These are the activations of a small network on made-up records, seen along a few directions, one row for each record.
Each row is followed by the record's values for the fields Bezi, Lutum, Tenuv, Vozuf, Vufe, Tetol.
Not every record has every field; a missing one is written none.
The largest differences between rows may come from other fields.
In the rows, zero is written as 500.
Strong random noise was added to every row along 22 fixed directions; ignore it. To show where, here is one row again and again, with new noise each time:
[626 216 370 307 641 617 567 422 628 340 472 467 412 471 626 420 624 588
 400 582 517 445 237 414 425 568 639 478 308 411 441 414 512 585 666 451
 596 445 475 525 515 255]
[416 513 490 246 453 437 547 565 289 401 553 535 794 697 391 585 569 389
 346 448 415 526 690 467 603 347 438 508 357 551 501 534 315 547 628 397
 395 373 433 645 648 532]
[562 494 583 222 284 496 638 465 399 329 473 329 255 377 353 540 415 396
 576 391 449 372 520 428 657 477 536 457 870 705 458 707 186 651 260 628
 352 554 109 212 279 580]
[387 300 539 247 811 478 313 494 395 373 588 486 378 398 581 440 626 454
 400 574 464 327 426 595 626 524 365 768 520 557 382 715 572 641 545 472
 577 503 408 484 502 425]
[445 541 384 545 606 642 616 624 708 422 473 445 578 479 354 736 500 692
 544 452 464 503 428 521 262 499 473 558 632 530 402 430 265 309 532 310
 624 371 279 416 450 337]
[588 531 362 578 416 567 558 578 492 510 479 488 395 472 573 420 510 612
 731 371 331 847 511 609 249 277 499 334 576 678 452 614 415 538 569 651
 596 417 752 463 375 642]
[583 321 442 357 593 665 381 459 561 111 647 442 175 447 570 236 545 456
 496 552 584 497 620 697 505 798 728 499 517 771 355 237 571 594 618 675
 501 688 286 412 615 438]
[620 584 435 331 568 505 421 453 386 451 334 322 303 369 498 629 475 252
 468 554 503 482 474 721 558 659 610 509 462 519 683 425 578 599 561 708
 611 575 476 321 530 394]
[440 588 506 511 292 667 453 565 535 391 653 541 521 586 527 525 255 499
 564 586 327 464 418 464 465 324 438 319 590 381 504 391 692 421 275 597
 389 723 555 399 500 579]
[365 591 580 526 669 593 430 694 443 322 744 505 410 481 637 717 536 343
 474 764 517 300 421 628 476 383 491 499 501 334 374 343 512 472 541 413
 723 674 542 549 740 492]
[526 409 587 668 450 816 541 673 517 713 596 673 501 636 533 249 517 622
 338 548 549 793 362 520 380 538 452 255 792 612 361 410 549 424 636 474
 432 271 695 260 719 603]
[772 591 573 425 202 755 273 507 402 475 252 604 615 490 377 294 411 324
 603 534 241 513 609 427 563 454 744 298 557 708 614 571 356 579 711 622
 400 330 299 306 511 203]
[379 438 440 527 469 777 544 638 659 546 599 579 530 486 423 495 295 818
 328 610 592 558 451 562 508 754 357 369 751 600 201 369 660 447 368 613
 456 639 318 389 611 651]
[592 341 197 565 490 615 499 587 687 447 550 551 359 528 565 324 617 456
 419 652 434 504 742 768 527 481 598 333 352 618 607 514 558 654 682 404
 497 331 288 564 364 472]
[366 441 671 499 604 412 499 608 431 595 635 386 449 496 560 437 700 808
 393 386 544 596 433 401 429 227 367 584 587 618 373 711 554 609 606 573
 638 238 626 459 388 536]
[643 444 745 370 487 353 400 239 464 444 162 616 474 294 511 384 557 779
 556 283 595 505 417 407 375 695 709 548 446 493 526 364 460 474 442 661
 425 621 488 536 613 260]
[492 564 774 515 472 428 475 426 544 491 562 583 563 523 687 535 603 645
 425 560 297 364 467 505 448 352 467 382 461 243 900 433 499 304 446 352
 326 531 596 449 505 271]
[670 488 456 509 420 447 696 446 564 396 605 529 442 476 710 415 469 555
 535 583 446 507 470 414 625 651 319 509 467 446 398 607 269 453 417 455
 420 638 426 652 552 620]
[614 526 395 425 509 358 786 374 659 495 231 424 586 389 432 729 519 943
 381 163 661 694 570 424 376 429 584 457 418 297 729 361 353 402 488 619
 519 413 321 727 264 439]
[329 480 481 310 530 410 520 402 314 815 304 390 764 511 366 907 435 464
 482 413 441 720 253 349 409 528 403 634 386 450 275 565 413 573 423 453
 490 579 776 497 620 550]
[584 494 412 457 541 561 435 530 462 629 409 709 433 371 598 509 467 347
 821 519 300 512 535 664 489 406 397 531 668 369 561 785 235 454 556 427
 571 508 543 511 404 635]
[323 343 576 477 510 562 527 482 489 641 455 478 476 448 339 567 543 626
 330 402 596 631 210 352 437 373 513 475 723 586 255 604 649 703 246 458
 502 332 490 383 348 534]
[479 588 598 423 256 537 573 480 617 687 464 491 693 569 394 658 310 673
 665 433 300 366 395 244 523 480 319 589 706 339 501 642 247 293 367 395
 343 467 263 323 352 453]
[517 437 519 455 710 618 502 525 483 243 570 458 403 425 640 625 473 604
 397 457 475 637 450 523 412 390 515 548 568 459 355 345 345 438 533 538
 480 701 438 622 611 433]

[529 559 444 650 477 598 577 681 672 547 450 475 477 463 515 564 406 768
 447 527 670 450 308 414 402 344 500 428 512 279 434 353 716 444 538 665
 739 392 474 558 466 490]  {Bezi: l2, Lutum: none, Tenuv: f1, Vozuf: j2, Vufe: none, Tetol: none}
[510 342 610 461 812 787 163 624 453 371 471 663 753 271 448 173 491 636
 190 693 472 331 633 303 581 345 379 419 436 642 646 801 670 455 801 553
 501 502 630 423 558 191]  {Bezi: l1, Lutum: none, Tenuv: f1, Vozuf: j1, Vufe: n1, Tetol: h1}
[518 360 537 398 650 532 271 326 384 557 512 393 231 553 581 402 553 252
 336 433 733 671 337 529 637 622 774 667 437 387 433 226 895 738 609 729
 602 502 556 508 544 496]  {Bezi: l1, Lutum: t6, Tenuv: f2, Vozuf: j1, Vufe: n1, Tetol: h1}
[477 718 401 670 450 419 384 566 538 594 449 362 440 559 294 601 360 249
 501 424 779 424 601 502 540 481 568 665 420 353 609 291 798 459 479 624
 637 431 415 480 462 575]  {Bezi: l1, Lutum: none, Tenuv: f4, Vozuf: j1, Vufe: none, Tetol: none}
[460 544 392 582 582 470 661 555 525 371 685 470 416 411 524 465 514 364
 648 611 556 433 471 517 437 562 313 432 521 550 528 668 470 395 378 415
 626 671 804 410 507 737]  {Bezi: l2, Lutum: t6, Tenuv: f4, Vozuf: j2, Vufe: n1, Tetol: h1}
[501 391 265 403 730 735 578 500 632 570 427 519 552 429 308 458 472 555
 401 498 686 673 372 566 438 919 460 496 629 593 448 452 598 409 610 535
 682 378 563 323 524 543]  {Bezi: l2, Lutum: none, Tenuv: f4, Vozuf: j1, Vufe: n1, Tetol: h1}
[401 396 484 551 522 448 662 513 515 252 679 633 627 509 443 372 684 398
 444 692 625 326 501 396 448 525 511 300 300 621 469 545 555 559 347 205
 526 560 699 603 615 565]  {Bezi: l2, Lutum: none, Tenuv: f4, Vozuf: j3, Vufe: n1, Tetol: h2}
[431 539 329 449 698 542 296 531 449 393 294 616 577 474 283 503 318 485
 505 304 566 508 575 687 428 484 419 728 567 500 510 459 744 393 412 619
 539 513 390 556 514 493]  {Bezi: l2, Lutum: t6, Tenuv: f3, Vozuf: j3, Vufe: n1, Tetol: h2}
[673 507 437 303 352 503 560 433 568 228 434 524 522 626 581 385 315 743
 583 396 339 346 402 438 458 522 484 509 417 420 450 366 467 358 483 667
 368 639 296 570 570 343]  {Bezi: l1, Lutum: t2, Tenuv: f3, Vozuf: j1, Vufe: n1, Tetol: h1}
[343 526 494 480 470 562 491 610 466 800 483 173 430 536 131 766 434 261
 514 415 693 440 643 445 493 547 594 617 711 659 505 479 340 504 622 459
 502 390 348  49 399 570]  {Bezi: l2, Lutum: t6, Tenuv: f4, Vozuf: j1, Vufe: n1, Tetol: h1}
[482 373 400 471 690 451 513 689 529 497 384 497 608 418 416 512 547 701
 397 555 716 180 521 335 457 390 383 664 308 480 307 676 410 506 716 398
 652 404 379 581 617 377]  {Bezi: l1, Lutum: t6, Tenuv: f4, Vozuf: j2, Vufe: n1, Tetol: h2}
[468 415 384 630 472 516 450 329 695 921 434 580 485 427 477 419 491 644
 707 409 516 804 566 586 402 847 450 557 579 545 525 552 554 425 494 479
 481 480 689 380 336 672]  {Bezi: l2, Lutum: t6, Tenuv: f1, Vozuf: j2, Vufe: n1, Tetol: h1}
[400 297 530 315 706 557 282 665 377 447 516 724 603 533 581 301 405 706
 545 464 438 325 563 534 418 307 283 658 490 427 384 607 558 376 685 562
 427 618 627 534 728 543]  {Bezi: l2, Lutum: none, Tenuv: f4, Vozuf: j3, Vufe: none, Tetol: none}
[307 340 576 401 482 411 514 552 381 596 685 307 530 834 565 677 555 673
 434 261 561 694 338 224 382  47 585 728 387 377  83 313 523 653 656 546
 499 391 564 710 514 585]  {Bezi: l1, Lutum: none, Tenuv: f2, Vozuf: j1, Vufe: n1, Tetol: h2}
[492 560 601 532 414 569 499 436 459 508 567 644 542 539 474 445 483 401
 537 467 437 645 620 605 548 590 537 369 690 551 603 440 414 427 399 450
 327 562 526 497 513 633]  {Bezi: l2, Lutum: t2, Tenuv: f4, Vozuf: j3, Vufe: n1, Tetol: h1}
[615 469 488 577 494 417 451 396 388 356 332 580 622 512 501 302 676 330
 271 577 378 667 358 561 528 612 532 433 268 796 483 583 651 715 355 370
 408 306 627 612 636 283]  {Bezi: l2, Lutum: t6, Tenuv: f2, Vozuf: j2, Vufe: none, Tetol: none}
[380 363 727 430 552 319 369 250 360 428 525 571 523 367 496 437 709 379
 608 463 558 462 328 217 590 518 638 709 403 595 142 686 451 782 309 336
 559 554 552 744 464 470]  {Bezi: l2, Lutum: t2, Tenuv: f1, Vozuf: j3, Vufe: n1, Tetol: h1}
[425 386 480 549 583 725 416 492 582 636 512 437 552 383 446 599 302 633
 290 552 626 626 569 371 597 574 500 475 580 503 372 475 591 534 493 606
 390 725 389 500 426 539]  {Bezi: l1, Lutum: t2, Tenuv: f2, Vozuf: j3, Vufe: n1, Tetol: h2}
[466 744 333 708 386 472 595 673 704 373 634  64 406 422 409 710 366 571
 474 655 511 273 627 445 460 405 445 413 338 636 589 491 630 497 427 629
 629 638 380 327 301 417]  {Bezi: l1, Lutum: t2, Tenuv: f3, Vozuf: j3, Vufe: none, Tetol: none}
[752 648 516 417 530 517 465 403 432 362 482 412 392 413 781 540 544 508
 476 598 199 636 622 740 714 750 495 536 492 620 565 531 256 545 671 673
 513 574 267 626 530 334]  {Bezi: l2, Lutum: t6, Tenuv: f3, Vozuf: j2, Vufe: n1, Tetol: h1}
[378 483 551 645 428 372 363 490 617 922 484 453 333 559 632 577 437 588
 444 640 499 348 411 636 667 623 381 712 520 324 386 484 782 605 393 495
 427 488 285 496 446 548]  {Bezi: l2, Lutum: none, Tenuv: f1, Vozuf: j3, Vufe: n1, Tetol: h2}
[488 381 580 276 542 619 610 501 493 576 601 664 575 727 470 350 728 600
 650 311 527 635 393 516 332 572 610 479 699 453 518 406 299 371 830 396
 662  97 579 357 532 501]  {Bezi: l1, Lutum: t6, Tenuv: f2, Vozuf: j1, Vufe: none, Tetol: none}
[701 551 538 561 425 536 682 514 483 303 396 528 648 540 504 427 410 515
 492 525 493 427 171 170 329 522 390 434 409 490 437 492 357 305 397 379
 455 528 711 371 783 290]  {Bezi: l1, Lutum: t6, Tenuv: f4, Vozuf: j3, Vufe: none, Tetol: none}
[362 504 460 429 500 394 566 414 540 605 499 557 657 623 385 557 736 436
 599 519 451 571 499 717 379 848 545 534 400 656 529 408 470 496 494 218
 569 298 584 439 578 486]  {Bezi: l2, Lutum: none, Tenuv: f1, Vozuf: j3, Vufe: n1, Tetol: h2}
[488 683 660 539 577 396 512 519 389 416 333 295 639 542 300 659 458 725
 120 172 733 651 543 339 410 318 530 601 484 524 584 259 599 395 513 703
 437 359 410 514 587 311]  {Bezi: l1, Lutum: none, Tenuv: f3, Vozuf: j2, Vufe: none, Tetol: none}
[622 540 456 396 567 436 509 482 428 625 272 617 446 431 654 578 545 437
 745 527 298 455 183 697 426 590 356 649 575 351 490 706 381 486 466 446
 673 377 575 452 520 449]  {Bezi: l1, Lutum: none, Tenuv: f2, Vozuf: j2, Vufe: n2, Tetol: h1}
[159 447 573 436 523 364 374 565 463 569 500 244 503 625 364 802 536 656
 363 336 256 541 516 637 303 133 460 629 541 658 518 445 597 554 344 411
 234 418 440 295 364 346]  {Bezi: l2, Lutum: none, Tenuv: f1, Vozuf: j2, Vufe: none, Tetol: none}

Which values does each new row have?
[432 569 351 507 485 445 550 577 606 520 504 366 510 621 445 638 533 486
 535 515 466 426 338 557 432 418 474 595 378 427 516 464 698 544 477 451
 710 250 451 490 365 437]  {Bezi: l2, Lutum: none, Tenuv: f1, Vozuf: j3, Vufe: none, Tetol: none}
[722 686 634 603 390 483 414 459 424 500 425 622 573 552 599 329 524 441
 392 495 504 472 575 415 723 364 569 459 428 320 713 531 611 559 633 614
 580 274 360 722 469 383]  {Bezi: l2, Lutum: none, Tenuv: f3, Vozuf: j3, Vufe: none, Tetol: none}
[499 687 630 296 521 417 610 420 366 196 494 438 612 405 407 645 626 459
 461 439 443 502 499 526 576 532 556 459 565 631 670 587 388 559 361 529
 642 412 398 530 378 383]  {Bezi: l2, Lutum: t2, Tenuv: f2, Vozuf: j3, Vufe: n1, Tetol: h2}
[601 343 495 519 550 694 542 554 517 789 287 537 361 419 510 493 486 588
 399 535 852 602 358 552 338 666 790 278 522 386 473 191 594 541 769 686
 630 515 710 336 714 519]  {Bezi: l2, Lutum: t2, Tenuv: f2, Vozuf: j3, Vufe: n1, Tetol: h2}
[471 462 497 621 477 363 581 624 489 566 694 644 439 583 734 405 561 488
 459 676 478 328 714 625 580 385 293 433 400 380 585 603 402 454 529 324
 357 590 589 643 658 696]  {Bezi: l2, Lutum: t6, Tenuv: f3, Vozuf: j3, Vufe: n1, Tetol: h2}
[517 479 468 459 384 849 497 637 698 570 669 601 552 517 616 485 287 776
 547 647 404 450 434 420 639 413 466 343 699 233 420 438 595 458 613 715
 599 551 264 576 329 577]  {Bezi: l1, Lutum: none, Tenuv: f1, Vozuf: j3, Vufe: none, Tetol: none}
[622 446 327 526 585 740 632 615 585 382 750 420 443 561 509 168 362 439
 459 595 771 556 404 370 562 755 304 487 550 542 489 494 785 381 620 715
 681 507 752 280 540 748]  {Bezi: l2, Lutum: none, Tenuv: f2, Vozuf: j3, Vufe: none, Tetol: none}
[729 667 464 858 583 751 531 562 591 283 573 432 442 456 444 438 387 434
 484 412 686 766 621 322 475 603 578 590 663 665 275 349 243 316 630 514
 591 499 297 581 587 457]  {Bezi: l2, Lutum: t6, Tenuv: f3, Vozuf: j1, Vufe: n1, Tetol: h1}
[832 546 418 752 551 472 477 569 547 257 283 545 379 197 461 160 327 557
 603 398 687 362 602 205 432 447 357 636 493 633 417 796 280 357 498 571
 492 610 457 474 560 402]  {Bezi: l1, Lutum: t2, Tenuv: f2, Vozuf: j3, Vufe: none, Tetol: none}
[406 560 636 612 459 568 328 528 419 432 466 677 425 471 235 340 539 200
 548 416 576 454 579 615 539 398 656 485 856 684 534 555 611 592 281 394
 479 266 290 381 363 539]  {Bezi: l2, Lutum: none, Tenuv: f4, Vozuf: j3, Vufe: n1, Tetol: h2}
[416 478 366 428 399 388 658 399 635 504 617 595 577 536 483 274 637 676
 632 426 392 660 578 650 470 677 354 358 479 675 686 677 658 499 356 497
 514 339 684 498 241 709]  {Bezi: l1, Lutum: t2, Tenuv: f1, Vozuf: j3, Vufe: none, Tetol: none}
[583 614 691 748 608 562 350 450 489 550 408 418 608 390 533 546 394 559
 186 576 575 630 436 341 663 711 426 640 490 548 433 423 616 459 446 562
 425 595 409 563 647 283]  {Bezi: l2, Lutum: t6, Tenuv: f2, Vozuf: j3, Vufe: none, Tetol: none}
[420 266 356 246 567 425 569 598 349 262 514 599 592 623 527 345 534 721
 308 356 516 598 525 551 487 292 395 494 369 642 254 546 607 672 526 636
 440 467 536 767 623 650]  {Bezi: l2, Lutum: t6, Tenuv: f2, Vozuf: j2, Vufe: none, Tetol: none}
